Each row below holds a small network's activations on one input, seen along a few directions.
Each table varies a few parts of the input and shows all the possible inputs, shuffled.
A made-up example of a description, with smaller parts first: one of 4 places along a line, together with either a single point or one of 9 places along a line or (one of 3 separate values, together with one of 5 places around a ring).
Shared parts are said once, and a part with two or three values counts as separate values.

Other details of the inputs vary at random and push rows far along two fixed directions, the same in every table; ignore that.

Rows:
row 1: [ 34.3  -4.9   3.1   6.3   2.6   6.7  -9.1  16.5 -20.3 -10.6   0.3   5.5]
row 2: [ -5.0   1.9  10.6  -1.5  -2.3  -2.8 -13.4 -17.4 -14.3   0.8   4.9   3.0]
row 3: [ 47.4  -4.0 -11.4 -18.9  16.5  19.5 -38.2   2.7 -46.7  -8.8  -9.0  18.8]
row 4: [ 27.5 -14.2  10.3  -3.2   1.5  10.8  -5.4  11.7   1.2   8.8  -9.1  19.0]
row 5: [-25.9  -5.2   4.1  -3.5 -28.6 -24.5  15.3 -13.1  15.0   1.9  -1.1   4.3]
row 6: [ 34.9  -3.4 -11.5  18.2   2.3   9.6 -18.2  16.2 -22.1  -5.8  -0.7   5.2]
row 7: [-19.6   4.1 -11.5 -25.9  -4.4 -30.5  20.6  -0.7   2.8  -0.9  -1.6  -6.8]
row 8: [-20.8   7.8  45.9  47.2   0.4  15.2  35.7  34.8  70.2  45.7  26.6 -29.9]
row 9: [ 18.4  14.4 -21.0  -9.4  31.8  36.5 -55.3 -33.8 -51.5 -20.5  -5.0  -7.3]
row 10: [ 41.4  -7.6  -1.5 -19.4   5.2   3.7 -20.5  -1.4 -29.0 -19.5  -8.1  16.7]
row 11: [ 38.4 -15.5  -6.3  -2.1   1.9  19.9  -3.0  -5.4   3.7  -7.4  -1.8  22.1]
row 12: [ -7.2  -1.2  64.0  58.7  24.3  38.8  -3.5  12.9  30.6  35.9  30.5 -33.9]
row 13: [-38.1   2.9 -14.6  -8.9 -17.1 -25.7  17.8 -11.5  -6.0 -14.1  -4.3  -0.6]
row 14: [  8.6  15.8 -56.8 -44.8  20.4   1.7 -37.9 -35.9 -47.5 -37.6 -20.8   4.8]
row 15: [-14.8  13.5  67.5  78.2   6.5  28.2   9.3  26.8  21.5  48.1  28.3 -30.2]
row 16: [ 15.5  -0.3   4.5   6.0   6.5  35.1 -26.1 -19.8   0.3   6.8   7.8   2.3]
row 17: [-34.8   5.1  53.7  56.1   3.4  13.2  35.4  34.4  76.1  35.1  26.3 -30.1]
row 18: [-32.1  -2.3  -2.3 -10.2  -7.3 -28.2  15.7  -3.9  26.3  -5.4  -2.1  -2.7]
row 19: [-10.4 -10.8   3.3 -13.5 -34.7 -35.2  34.7  24.7  12.4  -3.5 -18.0  17.1]
row 20: [ 57.0  -8.6  21.2  10.3  24.8  36.3 -26.1   2.6 -11.5   3.0   1.1   6.5]
row 21: [ 11.1   6.9 -41.7 -49.3  19.4 -11.0 -19.4 -21.7 -39.2 -15.8  -9.1  -0.4]
row 22: [ 17.2   0.2  23.0  20.1  31.0  58.1 -35.2 -14.8   5.0   8.9  22.3 -16.3]
row 23: [ 55.0  -2.2 -11.0   4.6  29.9  34.5 -50.0   9.5 -45.7   2.9  -1.5   9.5]
row 24: [-72.7  -6.2 -16.8 -16.3 -48.4 -69.5  61.0  -3.2  26.7 -18.4  -8.7   8.0]
row 25: [-59.1  -4.1 -21.0 -29.2 -48.8 -70.9  64.6   8.3  45.9  -0.3 -11.8  -0.2]
row 26: [ 23.7 -11.8  59.4  68.6  12.2  48.9  14.3  44.2  50.8  52.8  21.3  -3.0]
row 27: [-31.7   4.0 -49.6 -47.2 -11.7 -43.1  10.8 -22.7 -18.1 -37.2 -19.7  11.1]
row 28: [ -7.7  14.0 -25.2  -5.9 -18.1  -3.8 -11.0 -19.9 -26.4 -11.2 -10.5   6.6]
row 29: [ 24.6  14.1 -39.8 -34.9  27.7  11.1 -29.8 -20.5 -43.3  -7.6  -8.3  -8.2]
row 30: [-75.2  -2.3 -28.6 -30.4 -47.0 -82.5  66.9   0.2  33.1 -25.9 -18.0   9.2]
Description of these inputs: one of 5 places along a line, together with either one of 2 separate values or one of 4 places along a line.
Q: The inputs of row 30 and row 17 match in every part but the place on the line of 5. If row 10 is changed in the same way as row 30 into row 17, which row does it become?
A: row 11
Q: Change only the place on the line of 4 in row 16. List by row number the other rows that result.
A: row 8, row 17, row 22
Q: Start at row 8 and move only the place on the line of 5, one step at a time. The first step leads to row 25. Which rows follow, in order?
A: row 7, row 21, row 29

Rows:
row 31: [ 34.0  -4.6   2.2 -13.5  28.9  10.9 -14.6   8.4  -6.3   8.3  -3.6   6.2]
row 32: [ 39.1   2.1   8.4  -0.8  38.0  23.3 -40.2  -3.2 -45.3  -5.2   6.6  -2.0]
row 33: [ 13.0  -7.2  -2.1  -5.8 -16.8   2.0  -9.4 -14.2 -14.4  -7.7 -11.3  15.2]
row 34: [-29.2 -11.0  57.1  58.4 -29.1  -9.7  42.5  38.0  56.4  25.0  12.3  -7.7]
row 35: [ 26.4  -3.5 -28.0 -10.9   8.3  26.9 -25.5 -21.8 -20.8 -19.8  -4.9  16.5]
row 36: [ 11.1   8.0   4.5  22.5  15.8  14.4  -2.3  26.7  -3.5  11.8  -1.2 -18.5]
row 37: [ 21.9   9.9  -9.7   0.4  13.5   8.8 -18.2  10.2 -31.5   2.9   1.0  -5.5]
row 38: [-28.8  11.1 -22.2  -6.6  -3.0  -7.3  10.6 -11.3  14.7 -10.9  -3.3  -6.5]
row 39: [-55.4   5.7 -72.6 -64.9 -50.0 -70.0  26.6 -33.4  -4.5 -39.5 -25.9  25.2]
row 40: [-24.2   5.7  13.4   2.2   0.9  -2.6   2.7 -11.5   0.2   6.8   4.0  -9.7]
row 41: [ 39.0   8.3   6.4  -3.2  32.1  25.7 -38.3  -4.8 -50.6  -1.0   2.6  -3.3]
row 42: [-35.4  -5.9 -38.3 -57.2 -34.7 -55.2  42.8 -19.1  33.2 -23.8 -10.6   5.9]
row 43: [ -5.3 -13.0  44.9  33.8 -13.2   7.5  37.4  39.3  62.6  32.2  14.0   0.8]
row 44: [-37.9  -1.7  46.4  40.6   4.0  -1.2  18.6  10.9  33.5  22.2  18.9 -26.2]
row 45: [ 31.7  -3.8 -10.4   5.1   5.3  26.3 -32.8 -14.3 -23.7  -1.2   1.4   9.7]
Q: The inputs of row 44 and row 32 match in every part but one. If row 39 is changed in the same way as row 44 into row 32, which row does it become?
A: row 37
Q: What is each input in this table made of?
A: one of 3 separate values, together with either a single point or one of 4 places along a line
Q: Change only the choice among 3 separate values in row 40. List by row number the other rows that result.
A: row 33, row 41
Q: Start at row 34 and move only the place on the line of 4, one step at a time. The first step leads to row 33. Which rows follow, in order?
A: row 45, row 35
